A small network was shown many inputs. Here are its activations along a few directions, one row for each input.
In each table, some parts of the input vary, and every possible input appears once, in random order.
Descriptions start from the smaller parts, as in this example, which fits no table here: one of 2 separate values, together with either a single point or one of 9 places around a ring or (one of 5 places around a ring, together with one of 6 places along a line).
Shared parts are said once, and a part with two or three values counts as separate values.
(in the rows, 128 means zero)

Table:
x1: [135 201 126 191  38 182 138 157 149 115 179 147 215  53 160]
x2: [113 127  93 140 184 144 154  76 128 123 144 125 107 145 148]
x3: [132 220 178 200  75 138 132 152 113  85 119 108 148  77 189]
x4: [161 230 100 161  89 191 158 195 145 109 127  70 161  46 148]
x5: [110 110 141  80 107 124 100 115 127 133 148 164 189 123 103]
x6: [176 129  96 105 146 113 156 161 111 137 143  82 121 123 107]
x7: [134 152 111  62 147 123 102 169 135 136 123  83 117 123 111]
x8: [141  56 115 157 108 118 147 135 135 157  80 166 106 141 111]
x9: [154 117  82 102 144  97 157 175 102 118 120  92 120 109  96]
x10: [129  96 139 138 105 147 104 114 168 176 106 146  81 153 114]
x11: [157  91 130 160 111 137 125 104 162 183 109 150  93 152 117]
x12: [ 73 132 108  91 191 150 148  87 113 111  96 156 126 141 150]
x13: [173 150  94 105 145 117 129 144 132 142 150  69 112 123 101]
x14: [119  97 148 109 116 147 117 116 146 169  64 176 114 145 119]
x15: [129  70 111 125  97  96 135 134 114 118 165 154 179 118  99]
x16: [107 136 191 111 145  85  80 134 107 102 109 120 107 157 132]
x17: [107 141 189 103 149  85  99 121  91  99  89 138 124 156 127]
x18: [152  84 125 128 100 113 134 120 121 137 188 147 179 132 111]
x19: [111 105 142  88 103 125  80 128 142 137 169 148 173 126 109]
x20: [122 111 132 107  94 125  85 115 149 137 193 132 157 133 100]
x21: [ 94  94  81 137 186 126 178 108  99  98 115 147 116 128 141]
x22: [119  92 149 118 113 148  98 128 161 174  82 160  98 146 124]
x23: [134 181 142 208  53 198 161 154 179 157  93 154 139  67 174]
x24: [123 104 160 149 141  59 129 141  78  88 106 127 114 149 118]
x25: [162  69 130 161 111 133 147 121 143 176 101 159 104 154 123]
x26: [116 107  95 140 187 142 177  93 107 116 138 138 115 143 153]
x27: [ 74 127 110  99 187 151 129 100 130 116 115 136 111 143 155]
x28: [ 85 132 100 119 177 153 133  86 138 118 139 120  97 149 145]
x29: [145 156 102  83 138 125 107 155 141 136 147  65 101 128  99]
x30: [105 209  97 189 123 212 187 125 148  85 129 133 146  61 206]
x31: [145 116 174 153 143  75 129 126  86 106 128 118 113 161 131]
x32: [133 155 110  53 150 122 123 155 119 132 101 104 132 121 107]
x33: [117 140 183 130 136  86  85 121 114 102 133 103  92 163 122]
x34: [149 106 124 128 100 116 108 104 141 143 196 136 168 131 105]
x35: [144 136 174 151 141  78 106 110 106 109 136 107 104 160 125]
Question: The inputs of x14 and x12 match in every part but one. If x8 is changed in the same way as x14 into x12, which row does it become?
Answer: x21
Question: What is each input in this table made of?
Answer: one of 5 separate values, together with either a single point or one of 6 places along a line
Question: Change only the choice among 5 separate values in x2. List by row number the other rows that result.
Answer: x11, x13, x34, x35

Table:
x36: [ 97  99 135 149  97 170 121  96 176 150 150 189 145 122 145]
x37: [ 89 226 129 153 196 164 165 116 109  70  77  90  76 112 198]
x38: [117  97  93  63 172 131 145 119 123 154 122 144 144 144 108]
x39: [152 167 148 136  69 154 100 142 164 160 169 131 171  98 125]
x40: [141 123 102 120 143  82 132 136  80  85 166  92 153 116 109]
x41: [174 122 124 114 140 100 134 138 118 128 176  84 125 137  98]
x42: [ 80  86 176 124 151 125  91  91 138 126 114 170 109 179 140]
x43: [149 140 114  70 136 113  86 126 133 135 181  82 150 130  99]
x44: [102 221  97 189 152 215 188 132 134 102 111 107 132  69 203]
x45: [126 148 168 153 126  64 119 138  83  75 119 116 127 128 129]
x46: [121  62  93 129 166 109 138  79 116 135 153 141 101 166 119]
x47: [123 115 124 123  95 178 144 124 158 157 112 179 165 104 138]
x48: [104 110 158  98 149 132 107 109 119 128  72 158 124 160 123]
x49: [101 203  64 117 217 174 193 127 107  89 123  75 104 105 173]
x50: [102 155 178 110 124  96  88 143  96  76 124 121 153 132 130]
x51: [103  82 160 166 151  98 114  76 126 118 104 154  84 175 132]
x52: [163 146 184 145 124  75 104 141 121 130 131 108 101 146 128]
x53: [149 101 119 167  97 158 173 124 142 154 104 174 144 111 139]
x54: [120 132 153  94 122 121  88 161 136 146  84 124  94 148 116]
x55: [154 105  78 110 148 111 141 155 126 150 121  90 101 139  87]
x56: [130  98 155 144 153 107 141 108 104 131  67 160  93 152 123]
x57: [137 159 191 102 112 108  74 135 124 130 136 111 125 154 121]
x58: [136 135 118 123  74 167 122 171 181 168 120 140 141  94 124]
x59: [146  72  88 104 174 115 160 113 106 146 116 136 122 145 115]
x60: [145 117 145 141 128 104 110 161 126 135  77 116  79 153 114]
x61: [143 146 130 183  66 123 147 146 113  98 152 126 174  87 137]
x62: [130 122  82  63 143 123 120 159 137 162 131 101 116 133  91]
x63: [181 152 137 176  61 135 128 140 152 146 162 117 147 106 128]
x64: [ 94  76  97  86 165 125 110  77 133 140 161 146 123 160 117]
x65: [124  86 129 191  99 151 151  98 159 145 141 182 123 127 148]
x66: [112 138 111  78 142 105 116 138 104  81 173  97 170 110 102]
x67: [166 123 104 166  65 149 147 163 155 166 114 130 113 105 128]
x68: [113 164 140 138  66 141 126 144 127 109 161 136 194  78 134]
Question: The inputs of x62 and x54 match in every part but one. If x55 is changed in the same way as x62 into x54, which row does it become?
Answer: x60
Question: What is each input in this table made of?
Answer: one of 3 separate values, together with either a single point or (one of 2 separate values, together with one of 5 places along a line)
Question: Change only the place on the line of 5 in x59. List by row number the other rows that result.
Answer: x40, x41, x46, x55
Question: List by row number the other rows that have the choice among 3 separate values in common with x65.
Answer: x36, x39, x44, x47, x53, x58, x61, x63, x67, x68
Question: Change only the choice among 2 separate values in x42. List by row number the other rows that result.
Answer: x51

Table:
x69: [128 118 150 166  90 130 128 120 132 128 138 159 152 120 138]
x70: [150 147 164 147  71 126 104 154 141 140 129 127 144 113 123]
x71: [116 157 106 100 163 123 135 133 108  95 149  98 138 118 132]
x72: [131 155 131 151 143 133 147 137 121 116  99 111 101 123 149]
x73: [109 171 145 130 154 117 128 126 102  85 128 107 127 125 151]
x74: [138 144  93 122 152 139 154 141 125 125 120 101 112 117 130]
x75: [136 108 114 137 100 138 134 123 138 139 161 147 162 116 120]
x76: [119 125  96 125 135 167 147 116 149 145 123 143 129 118 138]
x77: [117  15 151  55 193  43  82  87 100 151 109 146  73 228  67]
x78: [157 135 126 119  81 131 109 157 148 150 152 115 153 107 104]
x79: [109 134 132 156 125 161 140 114 144 134 101 153 116 123 155]
Question: What is each input in this table made of?
Answer: either a single point or (one of 2 separate values, together with one of 5 places along a line)
Question: Change only the place on the line of 5 in x73. List by row number the other rows that result.
Answer: x69, x70, x72, x79
